Each row below holds a small network's activations on one input, seen along a few directions.
Each table varies a few parts of the input and shows all the possible inputs, shuffled.
Descriptions start from the smaller parts, as in this example, which fits no table here: one of 6 places along a line, together with either a single point or one of 11 places along a line or (one of 2 separate values, together with one of 8 places around a ring).
Shared parts are said once, and a part with two or three values counts as separate values.
In the rows, 128 means zero.

Other details of the inputs shift rows strongly along two fixed directions, in all tables alike. That doesn't count.

A family of inputs:
x1: [ 99 152 122 115  98 104 103 150 140  86 139 106]
x2: [147 135 126  97 108 132 144 139 131  99 148 174]
x3: [ 89 141 136 152 132 107 121 125 133 144 119  72]
x4: [151 131 128 102 103 132 127 136 126  93 147 186]
x5: [ 94 124 162 200 148 103 141 115 103 178  79  36]
x6: [132 145 116  94 112 124 118 143 145  97 146 155]
x7: [145 142 121 103 102 127 118 140 121  85 132 142]
x8: [107 156 131 123 107 126  91 139 131  93 126 105]
x9: [ 84 122 144 199 149  93 153 115 106 181  94  35]
x10: [182 132 110  70 126 149 135 128 138 118 154 218]
x11: [137 143 126 106 117 146 100 127 127  91 145 152]
x12: [123 122 142 150 135 127 141 122 109 137 107 121]
x13: [175 131 111  78 124 135 133 138 138 109 145 203]
x14: [113 142 126 110 114 135 106 132 133  92 159 141]
x15: [136 123 131 142 133 113 146 126 113 149 120 121]
x16: [ 93 154 129 121 104 119 100 142 137  95 142 107]
x17: [104 152 133 125 102 118  84 143 130  91 147 110]
x18: [118 148 123 108  97 113 118 148 134  88 143 125]
x19: [127 131 122 105 121 133  98 120 126  83 145 137]
x20: [ 75 145 141 171 122  92  98 137 121 126  96  31]
x21: [110 154 128 118 103 113  88 145 135  86 124 101]
x22: [122 116 121 126 155 129 140 107 125 138 141 138]
x23: [129 119 133 138 135 127 160 121 120 139 127 150]
x24: [106 131 140 153 139 122 113 119 121 141 129 102]
x25: [173 137 111  80 130 152 132 125 136 112 136 193]
x26: [148  90 135 156 198 134 166  83 109 208 116 140]
x27: [204  34 111 150 200 197 215  90 147 244  89 181]
x28: [171 129 128  93 114 137 144 134 126 110 145 196]
x29: [ 89 141 142 167 118  91 114 138 118 136 109  52]
x30: [ 82 157 132 131  98 114  87 145 133  84 148  90]
x31: [175 101 135 149 188 140 188 102 109 208  93 141]
x32: [152  80  88  80  92 182 139 150 170 103 160 185]
x33: [159 105 138 158 195 154 169  91 109 208 104 141]
x34: [115 134 135 145 134 108 120 129 130 146 116 102]
x35: [148 127 129 126 150 140 142 117 126 158 126 159]
x36: [ 93  79 122 165 106 137 116 149 153 152 113  62]
Each input here is: one of 3 separate values, together with either a single point or one of 11 places along a line.
- Changing only the choice among 3 separate values turns x27 into x36. The same change can be made to x25. Which row results? => x10
- List by row number the other rows that have the choice among 3 separate values in common with x9. => x1, x2, x3, x6, x14, x16, x18, x22, x23, x30, x32
- Change only the place on the line of 11 in x28. List by row number the other rows that result. => x4, x10, x13, x15, x17, x24, x26, x29, x34, x35

A family of inputs:
x37: [135 134 131 136 162 121 147 112 117 158 123 142]
x38: [109 117 119 108  93 130 106 151 138  86 152 127]
x39: [135  98 123 139 143 144 154 110 132 153 108 127]
x40: [122 141 124 114  87 131 110 143 132  81 131 122]
x41: [129 103 126 136 161 144 135 111 128 165 134 135]
x42: [ 95 134 146 170 121 108 130 136 111 147 105  73]
x43: [137 134 126 130 168 119 150 109 113 157 128 133]
x44: [118 149 132 118  90 111 112 153 128  84 131 138]
x45: [126 149 125 107  89 108 110 145 128  78 128 132]
x46: [127 111 125 137 162 147 140 107 130 155 130 136]
x47: [ 93 128 140 169 125 115 135 133 118 140 113  70]
x48: [134 133 140 137 155 132 146 111 120 168 130 136]
x49: [135 118 139 150 148 127 166 124 110 174 115 131]
x50: [ 86 127 133 152 135 128 105 120 134 125 122  84]
x51: [110 119 117 108  90 133 102 149 141  81 145 127]
x52: [143 114 130 143 160 145 133 110 123 160 117 127]
x53: [133 131 126 117  91 126  99 154 130  84 135 126]
x54: [114 144 128 112  87 126 116 145 137  80 150 127]
x55: [133 126 133 142 159 145 144 110 123 161 121 133]
x56: [136 118 143 151 147 124 168 119 115 176 118 129]
x57: [124 159 120  95 110 112  96 133 128  79 141 125]
x58: [114 159 127 110 111 113  99 139 130  85 139 135]
x59: [ 99 138 143 154 120  92 134 132 121 129 117  88]
x60: [101 109 134 151 117 125 111 137 129 126 110  71]
x61: [126 158 128 104 108 118  91 142 128  78 133 131]
x62: [140 115 131 144 155 133 132 108 122 168 119 130]
x63: [134 125 133 144 164 143 149 110 121 165 126 133]
x64: [145 115 133 145 158 138 129 114 120 164 117 129]
x65: [142 102 114 139 147 141 165 136 152 185 106 127]
x66: [114 161 130 105 107 108 101 135 135  83 151 136]
x67: [178 114 110  83 143 173 130 118 140 111 144 206]
x68: [ 94 150 142 153 132 114 111 129 115 139 126  85]
x69: [145 132 139 138 157 130 137 116 117 158 107 135]
x70: [ 87 127 135 149 133 123 109 117 139 125 133  86]
x71: [112 142 120 115 107 133  91 136 138  86 150 131]
x72: [137 148 119 100 101 111 113 146 121  76 132 120]
x73: [137 120 134 145 152 114 168 120 114 164 112 136]
x74: [ 95 151 143 155 132 104 111 128 119 133 121  90]
x75: [ 89 114 135 155 122 119 131 125 138 127 122  80]
x76: [149 120 144 148 145 124 154 127 114 162  98 132]
x77: [140 122 130 137 155 110 171 111 115 161 122 126]
x78: [137 103 131 156 148 126 159 122 117 174 121 130]
x79: [112 136 119 105 105 139  87 131 144  79 142 128]
x80: [106 119 136 165 121 120 120 132 122 135 106  66]
x81: [145 129 140 138 159 140 138 116 113 167 111 129]
x82: [138 124 134 140 158 143 142 106 123 164 114 128]
x83: [117 129 123 106 106 140  78 140 138  83 142 123]
x84: [148 122 123 131 148 116 161 111 112 155 108 126]
x85: [190 109 110  87 120 153 146 130 133 121 144 216]
x86: [ 97 119 138 173 121 108 123 134 120 144 113  75]
x87: [113 118 122 103  91 129 109 145 145  84 157 132]
x88: [141 102 112 137 146 139 168 138 149 188 115 128]
x89: [113 130 120 103 103 136  81 134 141  86 146 126]
x90: [175 134 120  87 143 158 143 122 126 132 146 211]
x91: [112 145 119 111 105 131  91 137 136  84 159 132]
x92: [ 96 132 137 160 134 111 105 127 122 140 131  85]
x93: [189 109  95  69 125 163 169 143 168 141 153 219]
x94: [185 135 114  79 150 146 140 119 124 117 139 196]
x95: [139 116 127 138 154 141 134 105 127 161 122 131]
x96: [150 121 136 141 148 122 156 121 113 158 101 130]
x97: [ 98 149 144 152 127 105 106 123 121 133 109  86]
x98: [136 103 126 152 148 137 160 115 123 167 116 128]
x99: [116 159 121 103 117 111 101 136 127  83 144 126]
x100: [140 130 137 136 154 136 139 110 116 168 114 131]
x101: [101 133 146 166 117 108 126 132 111 147 100  69]
x102: [174 130 120  84 140 161 147 115 138 124 159 210]
x103: [ 94 134 137 153 131 116 108 119 133 133 136  84]
x104: [114 145 127 113 101 120  90 137 140  89 161 133]
x105: [113 133 117 114  90 126 110 148 135  80 151 128]
x106: [119 150 124 110  92 108 114 149 128  77 134 136]
x107: [130 133 108 104  85 134 101 168 160  98 123 110]
x108: [ 99 118 134 165 119 115 123 125 124 139 108  67]
x109: [143 121 140 147 140 119 155 122 116 162 100 134]
x110: [102 139 129 149 127  96 134 128 113 127 112  78]
x111: [130 141 128 112  90 135 106 152 131  76 131 123]
x112: [173 102 105  83 130 167 157 126 143 112 145 214]
x113: [117 150 132 115  89 109 113 156 127  82 139 139]
x114: [114 133 122 112  87 123 111 143 141  81 155 127]
x115: [184 128 119  84 142 170 137 121 132 119 142 204]
x116: [ 97 140 130 150 128  92 135 130 111 127 117  73]
x117: [ 87 114 130 155 123 120 128 131 132 125 119  79]
x118: [129 105 129 132 156 141 135 107 134 162 139 135]
x119: [136 133 132 132 168 115 153 103 119 161 129 129]
x120: [138 121 144 146 143 115 164 122 121 162 116 142]
x121: [151 100 112 136 144 140 162 128 149 193  98 121]
x122: [120 116 117 104  90 133 101 144 141  83 139 128]
x123: [138 105 135 151 142 124 158 118 124 169 127 133]
x124: [174 137 120  87 141 148 142 122 130 123 143 216]
x125: [131 146 133 113  89 126 106 156 122  86 128 124]
x126: [ 96 151 147 153 129 101 112 124 125 133 125  91]
x127: [118 142 123 115  90 132 115 148 133  79 139 129]
x128: [141 133 132 133 157 123 141 108 119 157 112 137]
x129: [ 89 118 133 152 135 125 100 124 130 135 126  83]
x130: [176 121 112  92 140 156 133 121 133 127 154 213]
x131: [185 102 107  81 129 171 149 128 140 108 138 208]
- Changing only one part turns x116 into x84. The same change can be made to x91. Which row results? => x95
- Changing only one part turns x43 into x119. The same change can be made to x63. Which row results? => x102
- Describe the family of inputs behind these rows. => one of 5 places along a line, together with either a single point or (one of 2 separate values, together with one of 9 places along a line)
- A walk changes only the place on the line of 5. It starts at x125 and steps to x101. List the rest of the walk in order. => x42, x49, x56
- Change only the place on the line of 9 in x77. List by row number the other rows that result. => x54, x56, x59, x75, x87, x114, x120, x123
- Change only the choice among 2 separate values in x112. List by row number the other rows that result. => x50
- Change only the choice among 2 separate values in x130. List by row number the other rows that result. => x86
- Change only the place on the line of 5 in x69. List by row number the other rows that result. => x74, x97, x124, x126
